A small network was shown many inputs. Here are its activations along a few directions, one row for each input.
In each table, some parts of the input vary, and every possible input appears once, in random order.
A made-up example of a description, with smaller parts first: line(4) and (point or line(9) or (values(2) and ring(5))).
Shared parts are said once, and a part with two or three values counts as separate values.
In the rows, 128 means zero.

Rows:
r1: [131 118 124 136 102 137 150 128  91 166 161]
r2: [120 126 109 147 112 152 149 125 126 156 145]
r3: [127 154 145 137 171 171 119 113 151 142 129]
r4: [103 158 143 150 173 136 120 106 137 127 115]
r5: [ 91 131 133 155 135 122 145 102 144 124 122]
r6: [210 102 119  78 114 121  46 221 100  13  98]
r7: [117 130 138 144 135 155 146 113 156 139 137]
r8: [113 115 110 119 112 122 153 120 142 160 126]
r9: [ 97 128 102 157 115 122 152 116 113 140 136]
r10: [223 146 136  69 111  84  35 187 103   6 118]
r11: [110 117 116 155 106 104 156 121  78 154 148]
r12: [121 104 125 115 103 104 150 126 110 173 140]
r13: [120 144 150 112 169 137 122 111 167 147 105]
r14: [108 118 140 119 132 124 148 105 173 144 112]
Describe the family of inputs behind these rows.
Answer: values(2) or (values(3) and line(4))
Which other rows does r7 become when the values(3) part takes its other values? List them by row number.
Answer: r5, r14

Rows:
r15: [159 104 137  67 107  99 109 151 147 119 104]
r16: [156 165 137 132 153 135  79 127 130  66 116]
r17: [143 162 146 131 169 123  80 137 121  74 109]
r18: [128 139 129 141 143 165 140 119 133 163 147]
r19: [155  94 128  80 109 113 113 163 159  97 101]
r20: [ 66 121 121 165 126 128 182  92 145 181 135]
r21: [138 155 138 141 165 141  87 147 131  54 105]
r22: [119 126 135 151 143 177 149 130 135 149 142]
r23: [122 138 134 142 149 158 138 122 123 171 140]
r24: [ 80 131 117 155 121 121 178  74 146 192 146]
r25: [ 67 127 128 151 129 112 178  81 127 197 134]
r26: [167 106 131  67 102 106 110 146 156 111 112]
r27: [166  96  81 141  48  85 119 176  12  90 173]
Describe the family of inputs behind these rows.
Answer: point or (values(3) and line(4))
Which other rows does r16 become when the line(4) part takes its other values? List them by row number.
Answer: r18, r24, r26
Start at r15 and move only the line(4) part, one step at a time. The first step leads to r17. Which rows follow, in order?
Answer: r23, r25

Rows:
r28: [169 120 122 126 108 123 102 164  70  95 144]
r29: [151 157 124 151 140 134  90 145  81  74 131]
r30: [136 137 147  98 158 110  95 127 170  90  89]
r31: [113 114 127 100 113  92 160 103 150 174 122]
r32: [157 114 137  69 126  98 107 138 156 114 107]
r33: [ 80 143 124 173 145 131 156  94 143 126 131]
r34: [133 153 136 142 151 132  96 132 145  62 112]
r35: [117 115 115 160  95 122 154 127  65 162 164]
r36: [121  88 108 114  79 124 170 141 130 177 142]
r37: [135 153 160 135 185 229 128 126 171 185 142]
r38: [ 98 153 112 180 129 130 141 105  82 139 154]
r39: [ 86 128 138 133 148 111 151  87 167 156 104]
r40: [169  89 114  83  88 129 115 175 135 111 124]
Describe the family of inputs behind these rows.
Answer: point or (values(2) and ring(6))
Which other rows does r32 become when the values(2) part takes its other values? List them by row number.
Answer: r31
Which other rows does r29 become when the ring(6) part takes its other values? List them by row number.
Answer: r28, r30, r32, r34, r40

Rows:
r41: [ 91 147 146 107 157 141 136  98 173 148 116]
r42: [111 134 155 127 160 169 127 136 162 156 116]
r43: [119 139 149 146 165 177 131 125 122 121 132]
r44: [133 105 120 139 109 143 154 146  85 148 159]
r45: [133 137 128 142 152 148 127 132 153 172 130]
r46: [111 149 118 121 150 118 137  94 164 163 131]
r47: [102 113 105 154  91 111 142 143 103 118 154]
r48: [238 111 137  60  94 140  56 178 159  16 117]
r49: [102  99 118 105 106 111 154 111 136 172 144]
r50: [141 149 121 157 155 151 135 124 112 138 146]
r51: [131 129 135 128 116 146 137 123 121 179 138]
r52: [110 139 124 107 117 117 145  85 131 170 137]
r53: [109  88 122 131  95  96 172 131 132 148 121]
r54: [192 121  90  63 123 100  45 219  92  28  67]
r55: [111 148 110 158 103 119 128 109  94 118 145]
r56: [122 129 122 147 145 106 152 105 156 138 108]
r57: [114 155 106 173 138 122 117 117 126 110 138]
r58: [ 98 120 153 136 152 131 149 106 167 119  92]
r59: [ 92 143 135 162 146 149 112 115 136  93 125]
r60: [121 125 126 133 107 101 162  99 124 145 116]
r61: [121  91 130 125 105 139 145 151 127 180 146]
r62: [140 142 126 143 119 149 146 118  79 146 151]
r63: [202 130 168  82 140  60  35 180  91  21 117]
Describe the family of inputs behind these rows.
Answer: values(3) or (line(4) and ring(5))
Which other rows belong to the same alternative as r63? List them by row number.
Answer: r48, r54
